Each row below holds a small network's activations on one input, seen along a few directions.
Each table varies a few parts of the input and shows all the possible inputs, shuffled.
A made-up example of a description, with smaller parts first: one of 5 places around a ring, together with either a single point or (one of 2 separate values, together with one of 4 places along a line) or one of 11 places around a ring.
Shared parts are said once, and a part with two or three values counts as separate values.
(in the rows, 128 means zero)

Other details of the inputs vary at random and push rows far along two fixed directions, the same in every table; ignore that.

Rows:
x1: [168 168 124 129 164 131 118  90 126  99 135  82 107  94]
x2: [108 132 119 131 122 135 116 139 116 138 138 131 155 140]
x3: [100 127 128 137 116 138 118 136 124 141 128 134 164 137]
x4: [102 124 128 121 125 127 122 155 131 141 154 144 140 135]
x5: [150  47 117 112  91  91 168  89 186  87  64 153  87 159]
x6: [109 134 121 131 124 136 117 140 117 138 138 131 157 142]
x7: [107 135 119 130 121 134 116 139 117 138 137 130 155 139]
x8: [109 132 141 135 113 139 123 154 105 152 125 143 144 149]
x9: [ 99 127 128 121 122 125 124 160 134 144 152 143 144 137]
x10: [112 136 130 128 121 140 113 153 127 128 143 134 148 145]
x11: [164 158 124 132 177 132 135  95 133 117 144  96 100  68]
x12: [111 136 128 130 120 140 113 153 127 129 143 133 148 144]
x13: [ 99 122 128 131 123 138 133 167 139 152 148 153 146 129]
x14: [158  56 108 107  96  86 170  93 184  85  70 148  82 167]
x15: [173 162 136 135 158 128 125  86 101 118 122  86 100  89]
x16: [170 163 133 135 155 127 125  86 101 118 121  85  98  86]
x17: [169 163 132 135 161 130 124  85 100 117 119  87  96  89]
x18: [166 171 121 130 161 129 119  91 128 100 133  79 107  93]
x19: [101 127 127 120 123 125 123 156 132 142 153 143 141 134]
x20: [102 119 129 131 125 139 131 164 136 148 150 154 142 127]
x21: [168 171 122 129 163 130 118  90 128 100 133  80 107  94]
x22: [151  47 118 112  91  91 170  90 189  88  62 155  90 163]
x23: [166 169 121 129 161 129 117  90 126  99 134  81 105  91]
x24: [110 133 121 130 124 135 116 139 117 136 138 132 156 140]
x25: [104 120 130 130 128 139 130 163 136 147 150 154 143 126]
x26: [109 130 139 134 112 138 122 153 104 150 126 143 140 146]
x27: [114 125 142 133 112 136 121 152 105 147 129 143 143 145]
x28: [108 131 140 135 112 138 123 155 105 151 125 142 143 148]
x29: [158  35 117 104  98  86 191 113 210  92  75 173  63 155]
x30: [107 137 120 131 122 135 117 141 119 140 137 130 159 143]
x31: [112 126 141 135 110 136 120 152 103 149 130 141 142 144]
x32: [103 124 130 135 120 139 116 134 121 138 130 136 161 135]
x33: [162 159 121 132 172 129 134  95 133 117 142  95  98  66]
x34: [161 161 124 121 173 120 126  91 128 111 147  89 100  80]
x35: [161 160 123 120 173 119 125  91 127 110 148  90  99  79]
x36: [102 123 128 137 118 139 116 134 121 139 130 135 160 135]
x37: [101 127 129 120 124 126 124 159 134 144 152 144 144 138]
x38: [103 124 130 136 119 139 117 135 122 139 130 137 163 137]
x39: [113 129 140 133 117 139 121 151 104 147 126 144 140 146]
x40: [110 129 143 135 108 136 121 156 105 153 129 143 147 147]
x41: [109 130 142 136 108 135 122 156 105 152 128 141 146 146]
x42: [164  49 130 109  91  91 176 104 170  94  59 162  65 172]
Description of these inputs: one of 6 places around a ring, together with either one of 2 separate values or one of 5 places along a line.
Q: The inputs of x36 and x22 match in every part but the place on the ring of 6. If x31 is changed in the same way as x36 into x22, which row does it become?
A: x40
Q: The inputs of x35 and x9 match in every part but the place on the ring of 6. If x39 is changed in the same way as x35 into x9, which row does it become?
A: x28

Rows:
x43: [ 28 180 156 120 131 163  57 200  79 177 215 144 221 142]
x44: [167 128  88 133 163 133 143  84 147  95 125 105 111  93]
x45: [166 143 106 100 159  86 154  94 131 123 132 108  87 108]
x46: [129 240 127 172 175 185  67  82  23 160 140  37 197  72]
x47: [175 122  94 100 150 105 139  98 154  81 131 106  70 126]
x48: [ 90  45 157 129  68 114 157 189 147 157 109 193 118 171]
x49: [ 74  67 110 125  96 118 167 160 159 167 109 188 158 177]
x50: [154  91 126 121 144 110 138  55 171  88 106 124 112  97]
x51: [ 62  53 120 122  63 116 145 164 162 150 108 200 152 157]
x52: [193 146 155 148 123 134 130  80  81 111  70  93  92 128]
x53: [156 242 128 163 207 190  84 142  57 154 203  69 145  44]
x54: [162 120 104 139 136 121 144  84 194  78 100 104 106 114]
x55: [172 113 161 120 153 119 136  88 145  91 108 120  82  91]
x56: [ 93  63 137 123  92 120 176 191 147 171 106 206 119 190]
x57: [172 130 126 119 118  96 122  71  97  92  78  90  89 159]
x58: [ 99 106 150 132  78 151 132 209 169 135 125 179 147 182]
x59: [ 44 207 137 135 124 169  68 229  96 165 212 128 224 153]
x60: [169 108 123 102 122  75 143  83 146 107 127 110  73 100]
Q: The inputs of x59 and x58 match in every part but one. If x43 is changed in the same way as x59 into x58, which row does it become?
A: x55
Q: What is each input in this table made of?
A: one of 3 separate values, together with either a single point or one of 5 places around a ring
Q: Which other rows does x46 become when the choice among 3 separate values takes its other values? List them by row number.
A: x52, x57
Q: Which other rows does x44 become when the choice among 3 separate values takes its other values? List them by row number.
A: x47, x53
